Each row below holds a small network's activations on one input, seen along a few directions.
Each table varies a few parts of the input and shows all the possible inputs, shuffled.
A made-up example of a description, with smaller parts first: line(6) and (point or ring(9) or (values(3) and ring(5))).
Shared parts are said once, and a part with two or three values counts as separate values.

Other details of the inputs shift rows strongly along two fixed directions, in all tables alike. That doesn't count.
These rows show it; all are for the same input, with only those details redrawn:
[-0.46  4.79  1.90 -4.95 -2.02  3.37  0.93  4.75  2.73  1.57 -0.93 -1.83]
[ 2.05 -2.92 -1.37  3.92 -1.31 -1.37 -5.35 -2.73  0.00  6.04 -1.70 -2.34]
[-2.45  1.24  1.07  3.17  1.50 -3.02  0.63  3.32 -0.93 -2.07  1.94 -0.48]
[ 0.12  5.95  2.24 -6.96 -2.53  4.93  0.99  5.43  3.59  2.27 -1.33 -2.02]
[ 2.89 -4.02 -1.88  4.37 -1.59 -1.35 -6.54 -4.11 -0.06  7.48 -2.21 -2.65]
[-0.68  5.27  2.04 -5.26 -1.83  3.41  1.23  5.29  2.88  1.09 -0.59 -1.64]
[-0.12  5.89  2.18 -6.63 -2.37  4.44  1.09  5.45  3.53  1.92 -1.14 -1.88]

A family of inputs:
row 1: [-0.27 -2.00 -1.70  2.38  4.51 -1.17  1.69  1.67 -2.49 -9.19  2.22  5.44]
row 2: [-0.80  3.21  2.71  6.34  4.27 -5.19  1.41  3.60 -5.66 -5.18  2.02  2.61]
row 3: [-2.73  6.78  0.62 -8.06 -2.10  0.45  3.82 -0.88  1.45 -0.37 -3.87 -3.45]
row 4: [-4.57 -7.09 -1.21  2.70  1.13 -3.26  6.25 -0.59  0.25 -8.71  5.53  1.01]
row 5: [-2.66 -0.16 -3.76 -2.14  0.87  0.09  4.74 -5.83 -0.96 -5.66 -1.49  0.77]
row 6: [ 0.03 -7.84 -0.54  1.97 -3.18 -4.48 -2.35 -4.48  1.61  5.15  0.03 -4.99]
row 7: [ 2.39  7.81  3.10 -7.14  0.76  2.57 -2.24  1.45 -0.51  3.70 -0.44  1.67]
row 8: [-5.17 -1.79  3.94  4.30  0.93 -5.58  5.18  2.36 -0.49 -3.20  3.56 -0.51]
row 9: [ 7.81 -4.47 -3.81  2.19 -0.85  4.92 -5.01 -7.44 -2.22  4.79 -4.06  2.88]
row 10: [-0.98  0.51  1.39  4.56  4.24 -6.65 -1.18  3.75 -3.17 -4.83  1.67  1.71]
row 11: [ 3.54  4.15 -0.79 -7.82  1.32  7.25 -0.18 -1.59 -0.20 -0.04  0.12  5.45]
row 12: [ 2.59 -2.67 -1.32  2.66 -1.87 -0.25 -5.53 -2.92  0.48  6.98 -2.28 -2.65]
row 13: [-0.73 -1.73 -2.39  1.05  1.09  3.14  2.20  0.40  0.28 -4.60  1.91  2.78]
row 14: [-2.68 -6.88 -0.55  4.96  0.67 -0.90  4.76 -2.79 -0.05 -4.64  3.25  2.77]
- Describe the family of inputs behind these rows. => values(2) and (point or line(6))
- The inputs of row 11 and row 7 match in every part but the values(2) part. If row 9 is changed in the same way as row 11 into row 7, which row does it become? => row 2

A family of inputs:
row 15: [-0.40  0.74 -0.05  1.76  2.25 -2.38  2.47 -3.23 -4.15 -3.77 -0.18  2.58]
row 16: [ 2.53 -0.35 -0.35  4.13  1.94 -1.78 -5.95 -1.41 -2.77  4.84  0.17  1.41]
row 17: [ 0.21  2.57 -0.53 -0.66  1.06 -1.87 -2.80 -3.45 -1.47  3.17 -1.82 -0.05]
row 18: [ 6.79  1.88  1.90 -2.14 -2.69  4.07 -5.50 -0.86  0.06  9.11 -4.15 -0.29]
row 19: [ 1.22  1.08  3.86 -6.61 -2.62  2.23 -1.07  4.59  3.80  4.47  1.40 -1.54]
row 20: [ 2.18 -1.35 -3.93 -4.39 -2.98  2.89 -2.10 -2.96  2.24  2.27 -4.64 -2.67]
row 21: [-0.91 -1.51 -2.87  3.42  3.37 -3.40 -0.62 -5.38 -4.14 -2.22  0.49  2.29]
row 22: [-2.14 -3.17 -1.90  5.06  3.40 -2.54  2.01  3.61 -1.37 -9.29  2.98  2.97]
row 23: [-2.72  0.22  1.63  6.53  2.07 -3.55  1.04  5.99 -1.50 -3.11  2.66 -0.64]
row 24: [-3.99  1.22  2.13  0.87 -2.02 -1.48  3.32  0.46  1.54  0.70  0.17 -3.22]
row 25: [ 2.04 -7.80 -1.93  4.62 -2.88  2.98 -1.35 -4.98  1.90  4.50 -0.35 -0.21]
row 26: [ 1.35 -1.94 -2.48  4.79  0.95 -4.87 -5.74 -6.30 -2.59  3.88 -1.59 -1.69]
row 27: [ 1.68 -2.71 -2.11  3.33  2.37  0.55 -1.32 -1.43 -1.57 -3.08  1.98  3.35]
row 28: [ 2.49 -0.99 -0.30  4.64  0.58 -4.30 -4.13 -6.69 -3.60  4.61 -3.18 -0.47]
row 29: [-0.58 -4.50  0.56  1.04 -0.65 -5.78 -2.83 -4.43  0.16  4.02  0.77 -2.51]
row 30: [-3.17  6.89  1.09 -6.25 -0.44  0.51  3.18  6.83  2.59 -4.33 -1.52 -2.30]
row 31: [-0.66  4.24  1.83  1.34  2.56 -1.46 -0.44  5.75 -1.61 -2.69  3.01  1.29]
row 32: [ 0.83  4.85 -1.15 -8.41 -1.57  5.08  1.63 -0.55  1.60 -0.49 -2.02 -0.37]
row 33: [-2.94 -3.03 -0.92  6.45  3.13 -1.75  4.20  3.01 -1.41 -8.22  3.70  2.81]
row 34: [ 0.52 -1.13 -1.33  2.49  3.73  0.56 -0.11 -1.08 -2.45 -3.58  2.41  5.26]
row 35: [ 1.29 -3.28 -1.80 -2.85 -5.67  4.58  0.12 -6.20  3.44  7.11 -3.56 -3.52]
row 36: [-2.45  4.09  1.09 -3.09 -1.49  0.61  2.74  2.83  2.10 -0.09 -1.82 -3.23]
row 37: [ 2.35  4.20  2.31 -5.42  0.13  6.64  3.59  2.79  0.49 -2.71 -0.32  4.31]
row 38: [ 0.48  4.62  1.47 -4.29 -1.20  2.85 -0.63  8.63  2.77 -0.42 -0.99 -1.67]
row 39: [ 0.23 -1.80  1.98 -6.19 -1.00  3.57  2.59  2.51  3.56 -1.53  2.94  1.88]
row 40: [-1.58  1.78  3.45  0.30 -2.57  2.20  1.97  5.17  2.55  2.48  1.24 -2.14]
row 41: [-4.21 -0.20 -1.12  1.93  1.29 -2.17  5.31  1.10 -0.96 -6.63  1.12 -0.54]
row 42: [-0.44 -4.61 -0.52 -2.39 -1.04 -1.99  0.41 -4.31  0.78  1.00  1.10 -1.08]
- Describe the family of inputs behind these rows. => line(4) and (point or line(6))
- The inputs of row 30 and row 20 match in every part but the line(4) part. If row 17 is changed in the same way as row 30 into row 20, which row does it become? => row 21
- Change only the line(4) part in row 40. List by row number the other rows that result. => row 24, row 25, row 35

A family of inputs:
row 43: [-3.82  2.83  1.07 -0.72  2.29 -1.84  4.32  3.21 -0.81 -6.38  2.93  1.34]
row 44: [-1.23 -2.14 -0.34  4.22  2.02 -4.78 -0.35 -1.33 -2.22 -2.23  1.29  0.38]
row 45: [ 2.23 -1.44 -1.02 -0.56 -2.29  1.41 -2.93 -1.81  1.17  4.83 -2.39 -2.19]
row 46: [ 0.52 -1.95 -1.07  2.53  1.18 -0.66 -0.49 -1.13 -1.21 -1.63  0.89  1.54]
row 47: [-3.77  2.51  1.52 -0.87  1.98 -0.17  5.79  5.60  0.08 -7.98  3.50  1.93]
row 48: [ 1.28 -3.34 -1.25  3.07  0.05 -2.83 -3.55 -3.26 -1.24  2.92 -0.45 -1.05]
row 49: [-0.62 -1.13 -0.56  4.56  1.92 -3.44 -0.84 -0.23 -2.51 -1.47  1.05  0.47]
row 50: [-0.14  3.48  1.88 -6.15 -1.31  4.85  3.59  3.20  2.36 -1.40  0.46  0.97]
row 51: [ 1.74  0.26  0.84 -0.63 -1.66  1.03 -2.49 -0.66  0.97  5.01 -1.35 -1.33]
row 52: [ 1.90 -1.11 -1.16 -2.59 -2.20  3.31 -1.08 -1.57  1.99  3.02 -2.33 -0.88]
row 53: [ 1.07 -3.44 -0.76  4.67  0.07 -2.72 -2.77 -3.47 -1.77  3.01 -0.16 -0.62]
row 54: [-1.95 -1.38  0.25  3.29  2.00 -2.41  2.09 -0.23 -1.86 -3.42  2.08  1.82]
row 55: [-2.81 -1.28 -0.79  4.37  2.06 -3.30  1.75  0.11 -1.76 -4.15  2.03  0.55]
row 56: [ 3.05 -0.72 -1.09 -0.86 -1.66  1.76 -3.04 -2.79  0.54  4.26 -3.05 -1.03]
row 57: [ 1.82  1.76  0.50 -1.61 -1.15  1.73 -2.54  0.81  1.02  3.79 -1.71 -1.06]
row 58: [ 0.42  4.05  2.04 -6.07 -2.07  4.05  2.31  2.27  2.29  0.99 -1.41 -0.56]
row 59: [-0.88 -0.73 -0.32 -0.19  0.99 -0.86  0.94 -0.18 -0.41 -2.04  0.88  0.95]
row 60: [-0.49  3.91  2.15 -4.39 -0.61  1.26  0.46  3.79  1.74  0.64  0.10 -0.83]
row 61: [-0.27 -1.16 -0.96  2.18  1.46 -0.98  0.21 -0.78 -1.41 -2.03  0.50  1.50]
row 62: [ 0.29  0.03 -0.01 -2.71 -0.18  1.53  0.79  0.49  0.98 -1.01  0.63  0.76]
row 63: [ 0.71 -3.61 -1.60  4.34  0.21 -1.86 -2.12 -4.87 -1.53  2.27 -0.24 -0.04]
row 64: [-1.18  2.05 -0.17 -0.52  0.99  0.43  1.78  1.03 -0.51 -2.73  0.59  0.91]
row 65: [ 1.56 -0.92 -0.65 -0.62 -1.81  1.05 -1.56 -1.54  1.14  2.86 -2.25 -1.65]
row 66: [ 0.59  3.46  1.50 -4.73 -2.28  3.41 -0.28  3.34  2.95  2.88 -1.59 -1.89]
- The inputs of row 60 and row 57 match in every part but one. If row 59 is changed in the same way as row 60 into row 57, which row does it become? => row 61
- Describe the family of inputs behind these rows. => values(4) and line(6)
- Change only the line(6) part in row 47. List by row number the other rows that result. => row 45, row 52, row 55, row 65, row 66
- Change only the line(6) part in row 53. List by row number the other rows that result. => row 50, row 51, row 54, row 58, row 63
